These are the activations of a small network on made-up records, seen along a few directions, one row for each record.
After each row come some of the record's fields: TEZ, TUGU, LILEF, PAG, KOFA.
Other fields move the rows too, some of them a lot.
In the rows, 500 means zero.
Strong random noise was added to every row along 15 fixed directions; ignore it. To show where, here is one row again and again, with new noise each time:
[361 660 414 426 429 491 658 550 466 537 579 338 589 517 656 440 459 421
 587 446 567 396 490 527 516 459 198 373 278 590 519]
[384 515 352 271 228 557 520 475 662 502 621 444 264 253 256 433 422 369
 581 576 495 637 529 539 379 411 465 599 364 596 749]
[670 378 366 478 133 620 742 360 271 836 671 875 790 174 616 504 440 803
 306 588 332 537 385 160 503 492  91 723 474 636 302]
[512 545 499 598 401 444 635 434 573 455 553 388 424 558 580 530 525 398
 576 312 574 396 497 387 421 509 461 439 542 582 503]
[380 384 545 686 808 353 449 455 605 486 455 511 522 710 378 466 547 476
 550 573 598 445 586 548 539 557 742 509 608 355 538]
[481 332 377 435 258 633 455 415 510 709 350 411 570 701 458 441 479 768
 371 550 359 822 512 423 362 488 309 579 432 795 537]
[704 419 546 465 511 554 374 451 568 344 457 533 448 473 319 356 553 550
 346 602 434 598 646 461 303 572 295 699 650 534 638]
[453 470 202 332 505 426 757 459 420 750 548 618 542 314 455 446 765 598
 594 660 485 486 284 390 663 340 404 536 539 263 403]
[665 500 529 415 493 844 534 642 602 400 412 141 631 603 401 436 547 372
 479 501 676 564 632 425 502 383 746 593 468 533 528]
[457 367 545 568 279 380 585 387 669 650 430 348 294 427 431 473 534 469
 520 542 515 513 449 485 238 457 363 609 528 554 625]
[429 676 712 567 369 394 390 416 583 577 385 216 434 504 793 382 458 422
 606 208 586 560 370 535 370 339 524 300 429 561 550]
[530 332 511 665 464 357 488 374 470 585 584 589 363 400 405 519 500 567
 470 597 567 463 484 363 457 519 678 630 726 316 456]
[190 379 770 787 822 150 269 288 665 729 488 487 463 504 603 465 458 509
 680 364 630 459 445 652 435 359 829 402 567 385 734]
[401 655 576 605 639 341 374 470 572 461 345 451 657 585 585 361 462 390
 589 387 539 446 468 643 481 508 500 380 404 404 617]
[624 681 275 210 302 770 417 554 473  87 853 495 412 489 408 391 327 472
 430 350 459 608 829 361 444 618 134 514 463 877 705]
[507 539 635 749 366 535 383 365 538 421 338 373 506 749 600 590 392 483
 458 235 430 626 453 459 352 587 683 390 423 741 436]
[501 598 349 426 572 447 613 460 412 396 578 751 524 507 386 551 540 411
 552 498 493 463 491 456 629 548 567 439 505 391 447]

[505 541 214 565 549 529 353 467 464 511 327 421 773 505 528 451 604 723
 455 530 243 514 327 539 520 567 271 518 422 489 555]  (TEZ nafat; TUGU pup; LILEF suzu; PAG zake; KOFA porid)
[562 532 497 457 524 527 528 457 411 500 338 458 580 626 561 556 610 469
 543 298 492 571 396 502 506 428 581 385 474 554 491]  (TEZ valo; TUGU lilep; LILEF suzu; PAG kal; KOFA fof)
[598 438 440 874 430 610 411 410 838 370 379 340 537 373 384 319 621 568
 384 571 247 517 351 357 368 688 539 764 534 545 371]  (TEZ nafat; TUGU pup; LILEF suzu; PAG kal; KOFA porid)
[689 574 652 598 333 581 436 443 614 470 451 482 614 295 627 460 454 450
 447 325 422 452 471 483 255 484 246 621 438 651 665]  (TEZ nafat; TUGU lilep; LILEF ranu; PAG zake; KOFA fof)
[370 402 384 493 393 257 481 375 347 606 674 726 276 798 513 594 342 684
 524 434 601 616 627 315 626 575 695 325 782 497 390]  (TEZ nafat; TUGU lilep; LILEF suzu; PAG kal; KOFA porid)
[495 545 442 567 731 414 474 358 621 277 671 421 248 160 417 555 770 409
 578 488 343 319 364 604 273 475 198 576 498 491 754]  (TEZ nafat; TUGU lilep; LILEF suzu; PAG zake; KOFA fof)
[363 553 548 595 535 462 436 472 591 387 615 590 424 603 473 471 341 526
 426 606 400 524 611 539 484 687 396 454 416 634 422]  (TEZ nafat; TUGU pup; LILEF suzu; PAG zake; KOFA porid)
[482 612 587 581 410 503 756 597 600 457 487 713 465 642 561 629 443 321
 551 439 515 442 468 432 707 614 812 370 470 484 132]  (TEZ valo; TUGU pup; LILEF ranu; PAG ber; KOFA fof)
[505 670 542 397 332 429 302 560 151 384 754 401 347 319 661 315 244 564
 383 611 620 481 606 498 464 532 177 456 481 392 459]  (TEZ nafat; TUGU lilep; LILEF suzu; PAG kal; KOFA fof)
[546 334 416 507 551 423 485 445 496 402 559 639 451 848 318 583 400 593
 441 487 551 517 785 380 502 676 553 499 769 601 577]  (TEZ nafat; TUGU pup; LILEF suzu; PAG zake; KOFA fof)
[581 548 726 676 724 545 496 482 575 384 281 479 757 569 505 429 547 433
 389 527 400 431 477 571 441 601 429 529 389 531 402]  (TEZ nafat; TUGU pup; LILEF suzu; PAG kal; KOFA porid)
[615 622 751 686 263 438 613 499 562 566 567 403 580 106 692 582 298 290
 507 465 617 150 433 480 341 469 391 563 428 394 534]  (TEZ nafat; TUGU pup; LILEF suzu; PAG ber; KOFA fof)
[419 653 716 435 632 344 489 521 341 415 373 466 263 669 597 613 541 400
 487 546 499 525 439 730 434 492 389 268 397 445 379]  (TEZ nafat; TUGU lilep; LILEF ranu; PAG kal; KOFA fof)
[307 509 549 457 364 424 450 408 744 756 398 588 600 354 610 363 451 464
 682 219 442 645 377 592 438 326 516 475 327 691 769]  (TEZ valo; TUGU lilep; LILEF ranu; PAG kal; KOFA fof)
[541 494 564 588 436 700 226 638 595 390 507  57 483 564 602 414 372 508
 511 337 642 537 621 480 491 458 784 523 547 592 592]  (TEZ valo; TUGU pup; LILEF ranu; PAG kal; KOFA fof)
[496 624 502 262 461 511 294 571 270 542 414 471 684 405 558 431 319 513
 495 475 548 569 512 658 557 394 455 400 368 437 668]  (TEZ valo; TUGU pup; LILEF suzu; PAG kal; KOFA fof)
[459 321 486 694 658 542 227 478 540 511 710 412 571 180 539 427 477 719
 451 574 405 382 525 527 433 515 369 727 554 520 717]  (TEZ valo; TUGU pup; LILEF suzu; PAG zake; KOFA porid)
[503 318 548 565 704 481 441 390 599 594 604 579 537 295 421 531 577 650
 456 620 409 432 516 496 424 454 405 662 610 511 661]  (TEZ nafat; TUGU pup; LILEF suzu; PAG zake; KOFA porid)
[690 624 414 648  55 486 149 503 429 271 510 248 276 209 533 375 317 486
 429 405 481 508 409 430 322 612 546 611 617 351 555]  (TEZ valo; TUGU lilep; LILEF suzu; PAG zake; KOFA fof)
[589 636 780 138 593 506 618 588 625 620 339 386 444 340 630 270 742 375
 549 541 582 560 442 651 430 191 216 432 462 440 565]  (TEZ valo; TUGU pup; LILEF suzu; PAG kal; KOFA fof)
[519 700 380 600 620 522 509 493 368 401 292 471 805 738 543 788 490 316
 631 236 543 374 383 578 612 502 838 276 340 409 533]  (TEZ nafat; TUGU lilep; LILEF ranu; PAG kal; KOFA porid)
[471 463 576 480 506 623 598 531 369 397 695 300 307 775 596 724 438 566
 398 521 543 494 683 455 419 560 298 379 469 795 390]  (TEZ nafat; TUGU lilep; LILEF suzu; PAG zake; KOFA porid)
[455 435 239 575 449 258 584 394 502 678 541 471 424 280 484 554 661 547
 650 502 516 286 303 449 464 427 415 563 642 257 643]  (TEZ nafat; TUGU pup; LILEF ranu; PAG kal; KOFA porid)
[436 627 137 253 354 580 505 643 867 384 412 430 517 454 253 124 601 331
 691 474 500 643 527 507 632 478 599 576 467 429 689]  (TEZ valo; TUGU lilep; LILEF suzu; PAG kal; KOFA porid)
[550 629 248 360 516 617 431 549 528 261 700 684 485 259 403 430 553 487
 557 439 362 510 483 443 682 548 557 530 531 474 527]  (TEZ valo; TUGU pup; LILEF suzu; PAG zake; KOFA porid)
[641 386 298 651 425 686 711 466 538 601 499 301 770 396 535 679 644 565
 498 448 435 274 392 351 412 473 328 660 450 606 573]  (TEZ nafat; TUGU pup; LILEF suzu; PAG zake; KOFA porid)
[530 564 666 308 569 524 380 469 515 430 492 375 259 515 601 542 612 461
 585 262 543 661 484 555 457 291 649 317 595 589 610]  (TEZ valo; TUGU lilep; LILEF suzu; PAG zake; KOFA porid)
[339 771 105 578 342 616 538 463 803 258 700 357 443 190 483 319 605 363
 713 269 290 496 242 374 625 548 579 477 304 598 465]  (TEZ nafat; TUGU lilep; LILEF suzu; PAG zake; KOFA porid)
[783 588 321 547 561 390 508 413 565 392 293 596 607 511 473 535 771 484
 559 336 413 372 356 411 488 524 505 490 773 273 573]  (TEZ nafat; TUGU pup; LILEF suzu; PAG zake; KOFA porid)
[584 710 533 383 416 548 676 483 639 436 494 588 297  68 573 504 799 338
 581 437 287 498 159 531 465 374 356 496 387 462 365]  (TEZ valo; TUGU lilep; LILEF ranu; PAG zake; KOFA porid)
[530 368 662 342 387 391 577 417 484 604 552 594 197 471 487 739 493 449
 536 402 554 513 580 572 262 388 337 478 593 662 746]  (TEZ valo; TUGU lilep; LILEF ranu; PAG zake; KOFA fof)
[534 365 322 575 637 577  63 413 410 360 360 537 411 584 196 455 570 717
 375 652 326 838 450 542 494 574 883 647 608 360 534]  (TEZ nafat; TUGU lilep; LILEF ranu; PAG kal; KOFA fof)
[718 560 656 526 559 434 406 649 641 361 252 396 672 819 619 225 511 459
 440 409 618 423 746 535 401 622 194 509 693 465 604]  (TEZ valo; TUGU lilep; LILEF ranu; PAG zake; KOFA porid)
[520 336 845 494 612 509 438 418 603 714 800 428 414 202 664 343 482 610
 513 443 729 498 619 320 478 220 620 603 756 507 578]  (TEZ nafat; TUGU lilep; LILEF suzu; PAG kal; KOFA porid)
[353 376 385 617 109 365 584 319 451 920 710 606 619 462 687 554 210 626
 644 210 694 492 493 209 563 385 733 453 579 597 571]  (TEZ nafat; TUGU lilep; LILEF suzu; PAG kal; KOFA porid)
[734 644 524 588 425 532 350 383 439 313 447 767 674 326 478 526 425 387
 483 250 413 489 441 454 439 553 631 548 509 466 611]  (TEZ nafat; TUGU lilep; LILEF suzu; PAG kal; KOFA fof)

Here are new rows. What are their fields?
[541 480 352 596 483 473 407 465 727 578 604 685 860 332 441 238 367 512
 598 386 610 422 613 311 640 501 701 669 668 353 711]  (TEZ nafat; TUGU lilep; LILEF suzu; PAG zake; KOFA porid)
[670 418 650 462 604 541 657 563 627 495 661 439 540 470 581 458 567 406
 563 363 754 280 722 356 494 396 469 566 740 519 625]  (TEZ valo; TUGU pup; LILEF suzu; PAG kal; KOFA porid)
[394 503 923 898 743 447 391 451 752 343 574 433 462 254 596 401 458 293
 536 369 495 327 458 603 378 558 648 592 394 554 504]  (TEZ valo; TUGU lilep; LILEF ranu; PAG kal; KOFA fof)
[539 771 544 398 766 557 439 538 556 266 640 849 688 343 573 299 530 491
 454 495 314 499 539 531 657 582 228 461 414 519 424]  (TEZ nafat; TUGU lilep; LILEF ranu; PAG zake; KOFA porid)
[267 522 540 570 645 559 462 500 530 665 529 470 677  98 553 466 538 462
 585 604 390 441 252 721 531 355 498 573 124 457 575]  (TEZ valo; TUGU lilep; LILEF suzu; PAG kal; KOFA porid)
[285 571 421 429 477 352 369 401 428 593 586 597 400 500 560 586 374 574
 609 376 466 600 430 554 585 441 637 299 462 526 568]  (TEZ nafat; TUGU pup; LILEF ranu; PAG zake; KOFA porid)
[565 501 234 667 521 427 353 501 339 427 218 432 678 687 394 469 557 634
 391 646 366 502 382 537 491 698 423 562 509 289 434]  (TEZ nafat; TUGU lilep; LILEF ranu; PAG kal; KOFA fof)
[630 572 614 388 592 407 383 461 404 333 709 694 435 338 542 417 445 414
 533 324 628 416 669 488 452 458 391 491 666 458 730]  (TEZ valo; TUGU lilep; LILEF suzu; PAG kal; KOFA fof)
[519 694 618 216 464 512 590 468 550 404 769 796 366 348 513 435 418 340
 562 387 570 572 636 447 547 405 441 391 497 590 548]  (TEZ nafat; TUGU lilep; LILEF suzu; PAG zake; KOFA porid)
[428 378 804 649 895 290 658 418 388 442 546 393 207 841 596 643 701 548
 408 634 552 374 573 566 350 572 207 358 622 554 300]  (TEZ nafat; TUGU lilep; LILEF suzu; PAG zake; KOFA fof)
[413 559 262 497 436 244 433 476 457 434 562 534 280 449 527 485 561 552
 584 476 417 422 416 553 469 595 237 436 603 380 595]  (TEZ valo; TUGU lilep; LILEF ranu; PAG zake; KOFA porid)
[537 571 193 430 542 763 368 651 798 328 322 426 730 610 233 165 605 508
 474 651 371 711 564 504 610 596 573 689 411 470 544]  (TEZ nafat; TUGU lilep; LILEF ranu; PAG kal; KOFA porid)
[298 477 213 390 323 688 663 627 776 745 634 362 752 310 456 265 433 548
 607 643 523 523 507 393 691 398 476 644 315 560 550]  (TEZ nafat; TUGU lilep; LILEF suzu; PAG zake; KOFA porid)
[520 573 301 415 755 718 568 551 563 484 682 688 847 169 433 332 645 570
 526 608 392 464 408 371 836 425 621 623 448 365 383]  (TEZ nafat; TUGU pup; LILEF suzu; PAG zake; KOFA porid)
[379 451 661 581 331 297 408 402 545 680 512 608 337 321 474 454 322 439
 538 548 581 540 466 569 370 448 617 562 484 392 600]  (TEZ nafat; TUGU lilep; LILEF ranu; PAG kal; KOFA fof)
[504 570 523 446 357 663 638 491 596 492 398 468 596 464 446 451 482 422
 459 492 389 610 422 458 499 501 504 511 295 683 374]  (TEZ nafat; TUGU pup; LILEF suzu; PAG kal; KOFA fof)
[402 531 724 413 494 559 847 584 595 649 622 616 640 218 480 434 412 249
 518 709 613 328 552 587 480 411 273 619 185 526 487]  (TEZ nafat; TUGU lilep; LILEF suzu; PAG kal; KOFA fof)
[311 604 423 586 641 391 649 416 742 660 609 455 427 369 719 444 778 477
 768 290 493 438 224 434 631 297 626 365 500 439 433]  (TEZ nafat; TUGU lilep; LILEF ranu; PAG zake; KOFA fof)
